These are the activations of a small neural network, seen along a few directions. Each row is one input.
In each table, some parts of the input vary, and every possible input appears once, in random order.
A made-up example of a description, with smaller parts first: ring(8) and (point or ring(11) or (values(2) and line(6))).
Shared parts are said once, and a part with two or three values counts as separate values.

Other details of the inputs shift rows strongly along two fixed directions, in all tables alike. That doesn't count.

Table:
x1: [ 24  29  32  18  14 -14   4  43 -48   0 -37]
x2: [ 11 -26 -15  33  13  17  -2 -38  24 -14  -7]
x3: [ 30 -24 -14  61  37  30  -2 -47  35 -24 -19]
x4: [  3   6   3  14  12  -6 -12  10 -11   5  -5]
x5: [-18 -16   2 -51 -37   2  19 -13   9  -7  44]
x6: [ 15  15  16   4   5   9  21  10  21 -14 -20]
x7: [-28  -3 -29 -48 -30 -19  -9 -18  -3  14  20]
x8: [-21 -13 -15 -20 -20  -8 -14  -2  -8  15  33]
x9: [ 13  -5   7  30  17   4 -11   7  -9  -3  -3]
x10: [-20  -1 -14 -12 -10 -10 -14  -1  -5  16  19]
x11: [ 15  -5   5  10   2  -3   3 -10  -5  -4 -20]
x12: [ -5  11  22 -49 -41 -25   3  35 -62  11  -5]
x13: [-20 -22 -19 -23 -19   7  23 -32  36  -5  57]
x14: [-15  -6 -20 -17  -9 -14  -5 -19   6   4   0]
x15: [-14   9 -18 -21 -12 -18  -3  -1 -13  15  14]
x16: [-43  18  -8 -49 -24 -17   2  20  15  14  28]
x17: [-13  -2  -2 -29 -18 -12 -19   0 -11  14   6]
x18: [  7  24  25  34  35  24  -2  12  28 -13 -36]
x19: [-31   6 -14 -18  -3   3   0 -11  47  -3   6]
x20: [ 28   7  35  13   3  19  29  11   0 -23 -16]
x21: [ 18   9  15  -1  -5  10  26   4  16 -15  -8]
x22: [-30  -9 -37 -24 -13 -11 -18 -23  14  17  39]
x23: [ 24  13  22  29  11  -4  10  21 -33  -2 -27]
x24: [ 20   1   0  55  38  11 -12 -12  17  -3 -21]
x25: [ 19  -6 -22  70  47  12   1 -41  46  -7 -23]
x26: [ 17  25  26  19  19  11  15  22  18 -17 -38]
x27: [-12  -5 -17 -18  -9  -2 -19 -17   4   6   9]
x28: [ 21  18  38  -9 -12 -10   2  48 -69   6  -7]
x29: [ 25   3   3  44  30   8  -2 -17  14  -9 -41]
x30: [ -3   5   6 -39 -30 -18   0  11 -39   6   2]
x31: [ 12 -11  -9  35  18  24  30 -33  52 -21  15]
x32: [ 25   2  17  24  13  -1   6   4 -18 -14 -35]
x33: [ 37   3  38  29  15   7   1  23 -38 -16 -38]
x34: [ 37  20  28  37  21   0  10  24 -37  -8 -34]
x35: [-28 -37 -53   3  -2   1 -17 -56  53  12  49]
x36: [-10 -29 -34   4   1  13 -19 -45  34  -4  22]
x37: [-47  27  22 -64 -29 -15 -11  48 -20  27  31]
x38: [-11 -12 -10 -14 -19  -9  -1  -2 -16  11  25]
x39: [-18 -22 -35   2   6   2 -18 -44  39  -1  12]
x40: [-27 -26 -42 -52 -13   4  10  12  -5  15  35]
x41: [-28   1 -28 -36 -22 -10  20 -12  42   6  38]
x42: [ 14 -12  -2  31  16   2   2  -9   0  -7   1]
x43: [ -5   4  -9 -17 -16  -1  26  -3  26  -3  27]
x44: [ -8 -30 -34  14   4   0  -2 -44  34   5  30]
x45: [-12  16  24 -49 -35 -19 -17  41 -58  16  -4]
x46: [ 22   9  45 -19 -19 -10  -2  42 -64   2 -20]
x47: [-31  -6 -25 -44 -32 -20  -7 -15  -3  15  16]
x48: [ 30  20  60  -1  -4  -3 -12  63 -75  -5 -37]
x49: [-11 -21 -21 -46  -9  14   9  20 -18   6   6]
x50: [ -9 -24 -16  -7  -8   3 -18 -27  17   3  16]
x51: [-36  23   4 -30  -8  -6  -5  23  12  14  19]
x52: [ -1  23  35  16  24  21  -9  24  13  -6 -27]
x53: [ 11   8 -13  59  46  21  17 -22  73 -21 -19]
x54: [ 18   1 -14  64  40  11   3 -24  25  -8 -28]
x55: [ 33  27  46  13   3 -15  10  50 -63   4 -34]
x56: [ 28   3   9  48  29   0  10  -1  -6 -10 -26]
x57: [ 12  -7  -7  32  18  12 -13 -10   5  -3   5]
x58: [ -9  -4  12 -34 -30  -6 -16  20 -37   9   8]
Each input here is: values(2) and (point or line(8) or (values(4) and ring(5))).
Changing only the values(2) part turns x50 into x35. The same change can be made to x14. Which row results? -> x1
Which other rows does x12 become when the values(4) part takes its other values? List them by row number. -> x11, x30, x32

Table:
x59: [ 14   8  16  18  15   3  -8  21 -23   0 -22]
x60: [-20  12 -13 -27 -18 -16  13  -5  19   4   5]
x61: [ 12   1   9  11   1  -6   4   9 -22   1  -4]
x62: [-32  -8  -8 -49 -30 -16 -13   3 -12  17  26]
x63: [ 18 -13  -6  31  21  18   4 -24  18 -17 -15]
x64: [-14   8  -4 -14  -3  -1   7  -4  25   2   1]
x65: [-1  6 -1 31 29 18 -1 -3 31 -6 -2]
x66: [-4 -3 -1  2  3 14  9 -3 27 -9 10]
x67: [ 22 -12  -2  45  26  18   0 -15  14  -9 -11]
x68: [ 12  -7  -8  40  28  10 -11 -15  19  -6 -13]
x69: [  6   6  12 -20 -19 -15   4  18 -34   3   0]
x70: [ 25  27  45   1   3  -2  -3  48 -55  -4 -43]
x71: [  5  -8 -11   7  -2   0   4 -18   5  -2   3]
x72: [-14  -9 -15   1   5  11   5 -13  32  -1  30]
x73: [  2   5  28 -29 -22  -7  -1  34 -46   6   2]
x74: [ 22  15  33   3  -5  -8   8  31 -47  -3 -22]
x75: [  0  -8 -19  16  13  10  20 -33  52 -13   1]
x76: [ -2  -8 -13   7   8  11  17 -24  45 -10   5]
x77: [ 19  -5  13  16  10  10  -1   6  -8  -9 -11]
x78: [ 21 -15  -2  39  27  24   2 -18  17 -16 -15]
x79: [ -6 -15 -12  -8  -9   0   1 -22  11  -2  13]
x80: [  8   0   4  17  13  18  14  -6  31 -14  -6]
x81: [  9  -2  12  -3  -3   0   1  19 -30   2  -2]
x82: [  9  -5 -10  29  20  13  -7 -26  25  -8 -17]
x83: [ 14   1  -9  32  19   9  25 -25  43 -18 -16]
x84: [ 12  16  36 -34 -26 -13   2  43 -59   2  -9]
x85: [-24  -1 -12 -29 -14  -7   5   3   8  12  45]
x86: [ 19   3  -1  45  30  10  -1 -14  11 -11 -32]
x87: [ -6 -21 -34   7   0  -3   0 -35  25   1  23]
x88: [-38 -14 -36 -37 -26 -20  -9 -31  16  16  33]
x89: [12 13  6 47 40 16  1  2 25 -6 -9]
x90: [ 29   0  18  34  20  10   1  13 -14 -10 -19]
x91: [-17 -12 -15 -37 -28  -7  -1 -14  -1   7  25]
x92: [-19  -2  -1 -39 -21  -9 -12  13 -21  12  11]
x93: [  6   3   8 -13 -12  -8   6  11 -30   0  -3]
x94: [-12 -11  -4 -21 -18  -9  -2   2 -15  10  23]
x95: [ 16  13  16  46  35  25   1  10  23 -16 -25]
x96: [  2  -7   5 -12 -10   4  -2   4 -12   2   7]
x97: [-38  -2 -29 -43 -23 -14   6 -22  37  11  27]
x98: [-26  -9 -31 -27 -21 -17 -11 -18   5  19  28]
x99: [-12  -8 -11   0   2  14   6 -11  33  -6  23]
x100: [12 -5 -6 17  5  0  3 -8 -3  1  0]
x101: [ 23  14  28   4  -1  -6   6  36 -52   0 -19]
x102: [ 15  33  52 -29 -19 -17  -6  65 -75   5 -30]
x103: [ 14   1  11  23  19   9 -10   4  -1  -6 -21]
x104: [-12  -7  -9   0   0  -5 -11  -6   2   8   8]
x105: [-26  -7 -21 -28 -20 -21  -9 -10  -3  18  25]
x106: [ 24  17  22  28  18  -1  -3  27 -32  -2 -34]
x107: [ 14   3  -3  33  21   0  -7  -5   2  -3 -17]
x108: [  1  22  37 -32 -22 -17  -6  45 -57   7 -17]
x109: [-22  -1 -17 -34 -24 -21  -8  -6  -6  13  17]
x110: [-31  -2 -20 -31 -16  -1   1 -13  35   6  23]
x111: [  6  10   9  26  21  18   2   5  26 -11 -16]
x112: [-27 -13 -22 -35 -21  -6 -15 -15   9  14  26]
x113: [-25  -4 -13 -36 -23 -15 -14   2 -12  19  24]
x114: [  4   5  -3  11   4  -3  -5  -7  -1   2 -13]
Changing only one part turns x107 into x87. The same change can be made to x86. Which row results? -> x93
What is each input in this table made of? -> values(2) and (line(8) or (values(4) and ring(5)))
Which other rows does x100 become when the ring(5) part takes its other values? List them by row number. -> x67, x71, x91, x96
A walk changes only the ring(5) part. It starts at x90 and steps to x87. List the rest of the walk in order. -> x69, x84, x77
Which other rows does x62 become when the values(4) part takes its other values? List them by row number. -> x92, x103, x112
A walk changes only the line(8) part. It starts at x60 and steps to x97. List the rest of the walk in order. -> x64, x110, x111, x95, x65, x89

Table:
x115: [ 15  29  20  38  33  17   5   8  33 -17 -46]
x116: [ 20  13  32  -8 -10  -7   0  45 -61   5 -11]
x117: [  5  32  43 -25 -11  -3  20  55 -29  -1  -7]
x118: [-11 -23 -43  28  18   6 -13 -56  47  -1   9]
x119: [ 19  16  35 -16 -14 -15  -7  43 -70   5 -30]
x120: [ 25   8  15  45  28   8  -4   9 -12  -5 -23]
x121: [ 16  -3  -4  41  28   9  -5  -8   7  -4 -12]
x122: [-38 -26 -34 -70 -53 -29 -10 -19 -16  23  50]
x123: [-66  -4 -37 -80 -47 -19   8 -11  37  20  67]
x124: [-37 -15 -26 -69 -50 -30 -14 -12 -24  24  36]
x125: [ 35   5  21  41  22   3  -5   7 -26 -10 -44]
x126: [ 36  16  39  29  19  23  28  22   0 -26 -30]
x127: [ 15 -20 -14  31  14  10  -3 -32  10  -8  -8]
x128: [ 14 -16 -14  37  19   9  -1 -24  16  -6   2]
x129: [ -4 -22 -41  36  26  10 -12 -52  47  -4   1]
x130: [ 10 -27 -25  26  13  10  -4 -39  20  -7  -1]
x131: [  6  28  40 -34 -20  -4  22  52 -33  -3   1]
x132: [  9 -15  -7  12   6  20  24 -30  47 -22   1]
x133: [  8  16  25  -8  -8 -16  -5  39 -50  11  -5]
x134: [-17  28  19 -25  -8  -6  11  34   1   5  -1]
x135: [ -1  45  43 -20  -5  -7   8  58 -21   5 -25]
x136: [-56 -20 -21 -71 -37  -3 -29   0   5  23  59]
x137: [  8 -21 -24  35  18  12  -2 -35  25  -5   9]
x138: [-10 -23 -44  29  19   3 -13 -55  47  -1   9]
What is each input in this table made of? -> point or line(8) or (values(3) and ring(5))
Which other rows does x122 become when the values(3) part takes its other values? List them by row number. -> x127, x130
A walk changes only the ring(5) part. It starts at x127 and steps to x124. List the rest of the walk in order. -> x118, x120, x137
